A small network was shown many inputs. Here are its activations along a few directions, one row for each input.
In each table, some parts of the input vary, and every possible input appears once, in random order.
Descriptions start from the smaller parts, as in this example, which fits no table here: one of 8 places around a ring, together with either a single point or one of 11 places around a ring or (one of 2 separate values, together with one of 6 places along a line).
Shared parts are said once, and a part with two or three values counts as separate values.
In the rows, zero is written as 128.

Other details of the inputs vary at random and push rows far along two fixed directions, the same in every table; ignore that.

Table:
row 1: [144 139 217  92 115 131 107 136  77 129 103]
row 2: [140 180 153 109 132 101 184 114 162 214 151]
row 3: [134 141 210  91 117 108  70 100  78 128 128]
row 4: [111 102  89 163 122 130 138 112 146 125 133]
row 5: [136  80 131 117 135 124  20 130  79  57 120]
row 6: [128 112 141 113 119 158  48 142  78  35 103]
row 7: [140 146 206  81 130 110 115 123  68 115  97]
row 8: [138 146 222  89 125 127 111 142  79 119 100]
row 9: [106 101  84 157 120 130 143 122 139 112 132]
row 10: [143 115  75 143 155 126 112 140 141 116 140]
row 11: [108 105  80 156 125 136 125 110 149 129 143]
row 12: [153 158 178 116 150 113 166 154 152 193 156]
row 13: [140 158 175 127 122 120 192 136 160 203 132]
row 14: [118 128  70 136 134 132 143 134 148  93 128]
row 15: [126 136  94 150 121 152 118 137 154 131 140]
row 16: [130 114  71 154 127 138 144 117 146 127 120]
row 17: [140 166 152 108 136 110 197 112 158 220 145]
row 18: [101 111  90 147 127 122 153 132 143 107 131]
row 19: [123 114  73 144 127 137 147 128 134 116 117]
row 20: [101 113  82 143 128 126 134 129 151  87 139]
row 21: [126 123  96 152 121 158 122 136 146 131 131]
Description of these inputs: one of 3 separate values, together with either a single point or one of 6 places along a line.
Which other rows agree with row 2 in the choice among 3 separate values? List them by row number.
Answer: row 7, row 10, row 14, row 16, row 17, row 19

Table:
row 22: [108  97  62 157 127 129 128 131 143  94 126]
row 23: [103  95  70 170 121 135 124 126 141  99 124]
row 24: [122 138 136 127 132 107 188 145 161 163 141]
row 25: [140 107 131 105 128 154  53 131  60  46  90]
row 26: [112  89  51 172 134 149 123 113 156 129 145]
row 27: [128 145 136 129 138 125 189 154 154 165 135]
row 28: [117 109  42 161 126 140 137 126 147 105 117]
row 29: [123 151 127 141 124 112 204 120 165 200 132]
row 30: [135 137 202  83 130  96 111 120  82 120 115]
row 31: [157 146 216  96 133 114 101 120 114 197 136]
row 32: [117 115  41 153 133 136 132 127 143  95 117]
row 33: [118 157 125 133 134 111 210 112 187 225 177]
row 34: [129 145 219  92 118 114 113 125  97 123 120]
row 35: [137 146 119 127 148  98 189 118 169 187 161]
row 36: [110 118  40 160 122 144 135 122 153 100 122]
row 37: [137 160 211  87 114 114 119 104  86 146 110]
row 38: [131 105 140 110 135 154  52 145  62  42  97]
row 39: [140 112  43 168 145 139  84 137 152  95 141]
row 40: [157  99 133 125 133 144  10 122  79  72 114]
row 41: [120 141 133 119 140 107 178 146 154 151 139]
row 42: [143 138 217 105 120 127 116 138  85 129 111]
row 43: [137 148 122 127 132 124 199 140 159 178 130]
row 44: [117 116  53 161 117 164 132 133 153  93 121]
row 45: [159 166 214  89 130 106 100 122 108 182 146]
row 46: [ 97 106  66 161 120 138 124 123 150  92 130]
row 47: [139 150 215  87 128 128 114 138  88 121 113]
row 48: [134 132 220 100 117 110 114 129  88 129 116]
row 49: [142  85 134 118 130 140  32 103  65  62 115]
row 50: [130 159 123 124 129 128 202 136 169 178 136]
row 51: [145 150 218  81 129 103 117 101  92 166 144]
row 52: [113 150 136 124 130 100 193 125 166 174 145]
row 53: [120 111  42 169 123 157  84 134 161 118 153]
row 54: [120 157 141 134 130 131 194 146 171 168 140]
row 55: [123 102  58 171 116 160 130 137 143  99 115]
row 56: [121 100 146 114 117 142  46 130  75  37 105]
What is each input in this table made of?
Answer: one of 5 places along a line, together with either one of 2 separate values or one of 5 places around a ring
Which other rows agree with row 26 in the place on the line of 5? List them by row number.
Answer: row 23, row 29, row 31, row 42, row 48, row 55

Table:
row 57: [135 168 180 105 129 102 186 127 140 191 131]
row 58: [125 127  84 146 128 131 136 125 148 131 133]
row 59: [146 145 173 107 134 125 135 134 115 151 125]
row 60: [123 102  92 149 129 145  98 129 134 111 136]
row 61: [133 162 176 115 130 106 197 134 148 192 132]
row 62: [125 125  93 147 124 147 129 143 143 105 121]
row 63: [133 156 183 115 125 112 189 143 146 183 136]
row 64: [127 116  85 143 128 147  96 129 134 113 135]
row 65: [137 115  89 148 133 140 107 130 138 125 131]
row 66: [140 118 194 105 120 123  56 105  72 111 119]
row 67: [150 121 194  98 122 125  46 104  61 107 114]
row 68: [151 144 177 103 127 123  94 124 101 139 122]
row 69: [133 129 197  97 122 113 106 101  88 130 128]
row 70: [115 123  98 137 126 143 134 136 130  96 115]
row 71: [135 166 167 111 133 120 189 142 153 176 133]
row 72: [ 99 109  88 149 116 130 154 131 138 103 114]
row 73: [112 112  89 148 125 140 117 120 140 113 139]
row 74: [123 169 180 108 128  90 232 126 159 212 133]
row 75: [120 116  81 144 129 131 140 114 146 127 141]
row 76: [147 126 180 104 133 116  82 131  94 113 125]
row 77: [125 126  92 144 135 127 129 143 157 122 142]
row 78: [112 110 102 148 118 141 127 139 127  95 117]
row 79: [146 118 180 100 126 132  55 112  65 101 117]
row 80: [123 122  82 148 134 141 147 137 149 124 129]
row 81: [117 119  94 149 128 146 152 148 149 114 129]
row 82: [150 113 180 100 126 138  38 117  60  95 114]
row 83: [118 121  86 149 131 144 152 140 148 116 124]
row 84: [117 120  96 142 124 152 131 146 138  91 120]
row 85: [128 115  99 149 125 147 118 141 133 103 120]
row 86: [129 124  85 149 127 139 111 126 152 137 141]
row 87: [119 115  95 145 126 144 105 129 142 119 139]
row 88: [111 111  89 153 122 126 133 106 148 126 140]
row 89: [149 123 179  98 128 130  67 118  67 102 111]
row 90: [110 120  88 141 127 133 162 131 145 114 118]
row 91: [118 113  95 147 117 152 113 144 130  82 117]
row 92: [112 115  86 144 134 113 145 126 148 117 134]
row 93: [118 179 180 107 131  98 251 140 174 218 142]
row 94: [115 113  93 144 120 144 113 133 119  80 108]
row 95: [115 120  84 147 134 122 134 134 149 112 136]
row 96: [126 130  82 145 132 146 140 143 154 120 130]
row 97: [123 125  89 140 139 131 133 146 155 117 142]
row 98: [125 124  87 151 130 135 142 133 149 129 128]
row 99: [141 149 180 108 132 125 153 138 122 154 125]
row 100: [110 122  94 148 127 139 165 144 151 120 127]
row 101: [101 115  91 141 122 132 164 133 144 108 117]
row 102: [142 133 193  91 123 124  75 109  71 115 121]
row 103: [147 138 169 101 129 130  90 127  95 124 121]
row 104: [118 114  91 151 131 134 134 124 151 135 144]
row 105: [144 103 186 107 118 136  19 111  58  84 111]
row 106: [122 116  77 147 127 127 137 116 144 123 130]
row 107: [133 170 173 103 134 105 199 131 148 193 136]
row 108: [133 135 194 104 119 116  94 105  93 136 128]
row 109: [140 148 167 102 130 116 135 122 113 151 129]
row 110: [138 134 173 102 138 110 118 131 107 129 130]
row 111: [131 113  80 154 132 139 111 125 151 137 140]
row 112: [115 117  83 145 124 128 146 123 141 117 121]
row 113: [122 111  89 144 123 130 111 106 129 112 133]
row 114: [153 115 177  99 128 140  42 122  58  87 107]
row 115: [127 113  90 142 140 133 120 144 144 110 138]
row 116: [116 117  92 137 136 127 124 136 136  99 133]
row 117: [130 133 174  97 135 100 132 121 106 129 126]
row 118: [131 160 171 102 132  99 203 123 145 191 133]
row 119: [122 121  83 150 125 134 119 117 144 127 139]
row 120: [149 139 180 104 129 116 105 116  97 145 122]
row 121: [119 179 184 112 126  92 252 138 174 226 142]
row 122: [131 126  92 144 126 145 117 138 140 112 123]
row 123: [123 113  91 146 136 125 117 135 141 108 135]
row 124: [122 114  95 150 123 141  96 124 144 122 139]
row 125: [141 142 180  94 128 108 136 112 103 150 125]
row 126: [146 143 169 114 130 123 130 131 119 153 124]
What is each input in this table made of?
Answer: one of 2 separate values, together with one of 5 places along a line, together with either a single point or one of 6 places along a line
Changing only the place on the line of 5 turns row 100 into row 101. The same change can be made to row 120. Which row results?
Answer: row 106
Which other rows does row 126 become when the place on the line of 5 takes its other values? List them by row number.
Answer: row 57, row 98, row 112, row 122
Which other rows does row 58 become when the choice among 2 separate values takes its other values? List them by row number.
Answer: row 109
Which other rows does row 84 become when the choice among 2 separate values takes its other values? List them by row number.
Answer: row 91

Table:
row 127: [126 135  88 139 150 127 145 151 160 131 142]
row 128: [133 137  76 141 137 134 143 150 159 136 132]
row 129: [134 146 229  73 119  83  99  75  77 155 136]
row 130: [153 156 249  77 136 108 105 136  93 149 129]
row 131: [153 182 172 115 135 114 200 136 160 220 146]
row 132: [110  84 113 136 120 144  57 130  75  26 106]
row 133: [ 90 106  30 187 117 140 174 141 186 117 135]
row 134: [131 112  62 165 143 116 138 111 178 180 165]
row 135: [127 124 190 102 108 138  83 110  68 103  93]
row 136: [130 131 142 107 125 116 150 126 117 124 110]
row 137: [120  87 107 121 128 141  67 128  73  29 103]
row 138: [122 122  76 162 126 146 148 149 183 142 147]
row 139: [132 169 170 116 130 106 216 118 152 199 128]
row 140: [131 100  86 150 118 178  66 132 111  81 119]
What is each input in this table made of?
Answer: one of 2 separate values, together with either a single point or one of 6 places around a ring
Changing only the choice among 2 separate values turns row 130 into row 132. The same change can be made to row 127. Which row results?
Answer: row 137
Which other rows does row 138 become when the choice among 2 separate values takes its other values? List them by row number.
Answer: row 133
